A small network was shown many inputs. Here are its activations along a few directions, one row for each input.
Each table varies a few parts of the input and shows all the possible inputs, shuffled.
Descriptions start from the smaller parts, as in this example, which fits no table here: one of 5 places around a ring, together with either a single point or one of 11 places around a ring or (one of 2 separate values, together with one of 6 places along a line).
Shared parts are said once, and a part with two or three values counts as separate values.
(in the rows, 128 means zero)

Other details of the inputs vary at random and push rows far along three fixed directions, the same in every table; ignore that.

Rows:
r1: [109 120 104 112  96 139 160 125 142 137 107 132 105 121  96]
r2: [195 146 148 141 163 124  28 149 172 118 155 108 148 111 178]
r3: [125 135 143 151 141 141 141  87 110 148 117 153  98 180 147]
r4: [ 76 112 107 136 130 119 188  99  86 103  85 131 106 144 106]
r5: [122 117 124 112 120 111 103 143 140 129 135 117 134 118 131]
r6: [129 152 158 182 168 161 177  81 104 117 115 158  93 188 158]
r7: [142 141 116 115 101 152 123 124 129 153 127 139 120 137 124]
r8: [133 143 145 165 151 141 146 106 107 109 110 141 100 164 152]
r9: [144 123 101 115 104 143 110 130 155 156 112 140 100 119 131]
r10: [ 90 112 104 137 131 119 158 112 103 112  93 129 106 123 113]
r11: [103 124  84 100  79 124 140 140 118 145 111 121 123  85 100]
r12: [ 91 120  95  92  64 113 163 143 150 150 106 124 130 105  90]
r13: [ 97 133  99  84  90 139 167 141 110 141  98 150 121  79  90]
r14: [ 90 127 124 131 104 114 166 119 100 117 110 125 112 124 122]
r15: [119 125 110 100  81 128 132 135 158 162 130 133 117 110 108]
r16: [119 121 115 137 139 127 120 117 117 118 118 131 117 126 125]
r17: [130 129 129 109 132 143 125 117 127 153 120 161 105 105 126]
r18: [134  96 187 154 208  72  91 162 106  66 194  81 209 135 142]
r19: [128 119 114 123 110 137 113 110 134 152 128 147 104 131 138]
r20: [177 140 138 113 130 131  67 151 195 169 158 136 138 129 162]
r21: [118 141 117 103  70 124 140 148 157 152 112 121 121 104 115]
r22: [ 90 114  96 101  85 125 184 138  96 135 110 120 125 112  94]
r23: [149 142 110 130 123 166 106 110 127 146 110 150  94 141 141]
r24: [179 145 171 127 140 116  55 153 165 126 170 103 166 126 163]
r25: [121 136  97  98  77 142 144 140 142 161 117 139 120 117 105]
r26: [135 125 116 104 118 122 133 170 147 110 144 108 180  99  98]
r27: [143 129 150 146 160 134 116 114 139 141 165 141 133 161 148]
r28: [128 114 111  89 108  98 128 176 173 116 127  96 184  86 100]
r29: [ 65  86 145 150 171  80 171 126  62  70 146  91 173 119  93]
r30: [132 134 144 121 153 137 119 111 123 141 124 160 109 120 143]
r31: [135 138 150 155 152 123  99 118 119 125 139 123 122 126 159]
r32: [117 112 170 123 164  49 125 202 123  35 178  46 243  90  91]
r33: [163 127 129 138 145 142  74 118 151 132 134 137 117 134 150]
r34: [151 146 140 150 148 162 125 106 109 126 127 144 113 171 140]
r35: [116 129 144 171 160 157 165  70  89 124 107 155  89 184 129]
r36: [130 135 156 157 142 144 138  94 108 134 130 142  99 166 170]
r37: [128 146 147 146 129 145 156 102 132 140 133 147 104 164 155]
r38: [169 138 130 138 151 148  88 135 132 134 141 132 125 140 146]
r39: [150 136 133 139 142 142 105 125 159 140 126 138 118 143 141]
r40: [ 97 116 117 145 135 133 177 105  99 120  92 139  97 148 123]
r41: [131 125  97  89  71 122 112 144 165 163 123 124 125 103 106]
r42: [156 142 124 153 159 161  97 107 110 135 124 145 104 145 155]
r43: [ 99 107 164 172 191  90 175 112  70  58 140 102 172 162 107]
r44: [156 130 148 151 168 144 110 113 144 125 154 140 134 156 142]
r45: [ 72 104 106 115 114 104 165 126 104 124 109 110 121 106 107]
r46: [185 134 139 125 148 122  44 159 147 141 176 117 154 119 157]
r47: [129 132  85  85  72 126 137 172 157 136 117 112 150  85  87]
r48: [133 132 127 103 102 109 120 164 151 106 124  89 164 102 111]
r49: [ 84 106 156 151 163  97 200 137  66  75 162 105 193 139  93]
r50: [133 140 143 164 143 145 131  93 114 110 109 142 100 151 158]
r51: [141 123 113 118 104 137 117 121 146 167 132 140 103 124 139]
r52: [168 154 136  91 108 134  84 152 168 156 122 141 121  75 149]
Each input here is: one of 4 places along a line, together with either a single point or (one of 2 separate values, together with one of 6 places along a line).
The inputs of r19 and r14 match in every part but the place on the line of 4. If r35 is changed in the same way as r19 into r14, which row does it become?
> r48
The inputs of r44 and r26 match in every part but the place on the line of 4. If r51 is changed in the same way as r44 into r26, which row does it become?
> r22
List by row number the other rows that have the place on the line of 4 in common with r28.
> r3, r4, r5, r10, r12, r18, r20, r30, r39, r40, r43, r45
Start at r23 and move only the place on the line of 4, one step at a time. The first step leads to r33. Which rows follow, in order?
> r4, r50

Rows:
r53: [129 143  98  97  69 134 144 137 171 145  80 128 101  90 123]
r54: [101 118 132 175 164 152 140  52  65 147 118 168  59 175 155]
r55: [126 141  89  81  46 155 158 148 161 179 121 135 124 120  95]
r56: [143  83 119 119 163  87  97 175 182  89 153  82 200 112  83]
r57: [ 92 127  99 102  80 125 159 116 134 147  73 143  83 100 120]
r58: [107  92 139 145 171 105 122 122  70 103 159 120 157 133 120]
r59: [189 150 143 115 146 165  63 133 159 169 161 168 122 127 149]
r60: [127 132  96  79  60 121 121 152 189 161  98 120 113  78 129]
r61: [160 146 151 146 123 146  95 112 167 173 154 140 112 170 166]
r62: [155 164 148 170 163 175 145  87 115 124 105 165  81 177 164]
r63: [ 99  96 140 154 171  93 114 116  78  83 141 102 146 130 135]
r64: [132 133 152 159 173 161 137  79  93 156 132 184  83 175 156]
r65: [146 132 150 127 167 102 104 166 122  67 141  97 184 103 120]
r66: [156 146  99  73  71 152 112 160 186 182 138 146 133  85 110]
r67: [159 140 153 146 156 156 117 106 135 163 152 166 107 161 165]
r68: [ 80 117 129 125  98  85 196 150 109  74 109  73 171 119  84]
r69: [198 153 111 143 150 165  34 136 146 140 124 131 108 121 169]
r70: [104 123  87 114  98 163 153 102  90 162 107 164  84 127 103]
r71: [115 118 160 145 142  89 140 147 124  88 149  85 169 149 128]
r72: [147 114 160 112 161  77  59 174 153 107 185  95 196  86 134]
r73: [159 161  94 101  60 149 126 153 178 147  98 116 122 118 121]
r74: [ 95 119 132 134 115 118 191 130 102 125 139 120 148 157 103]
r75: [ 50 123 132 155 141 120 231  82  53  77  74 136  95 147 106]
r76: [ 63 103 129 108 109  84 196 139 111 106 131 106 160  99  86]
r77: [170 128 159 175 205 121  44 127 109  85 157 109 141 140 173]
Describe the family of inputs behind these rows.
> either a single point or (one of 4 places along a line, together with one of 6 places along a line)
Change only the place on the line of 6 in r70. List by row number the other rows that result.
> r54, r58, r63, r69, r77
Change only the place on the line of 4 in r73. List by row number the other rows that result.
> r62, r65, r69
Change only the place on the line of 6 in r71. List by row number the other rows that result.
> r55, r61, r68, r73, r74
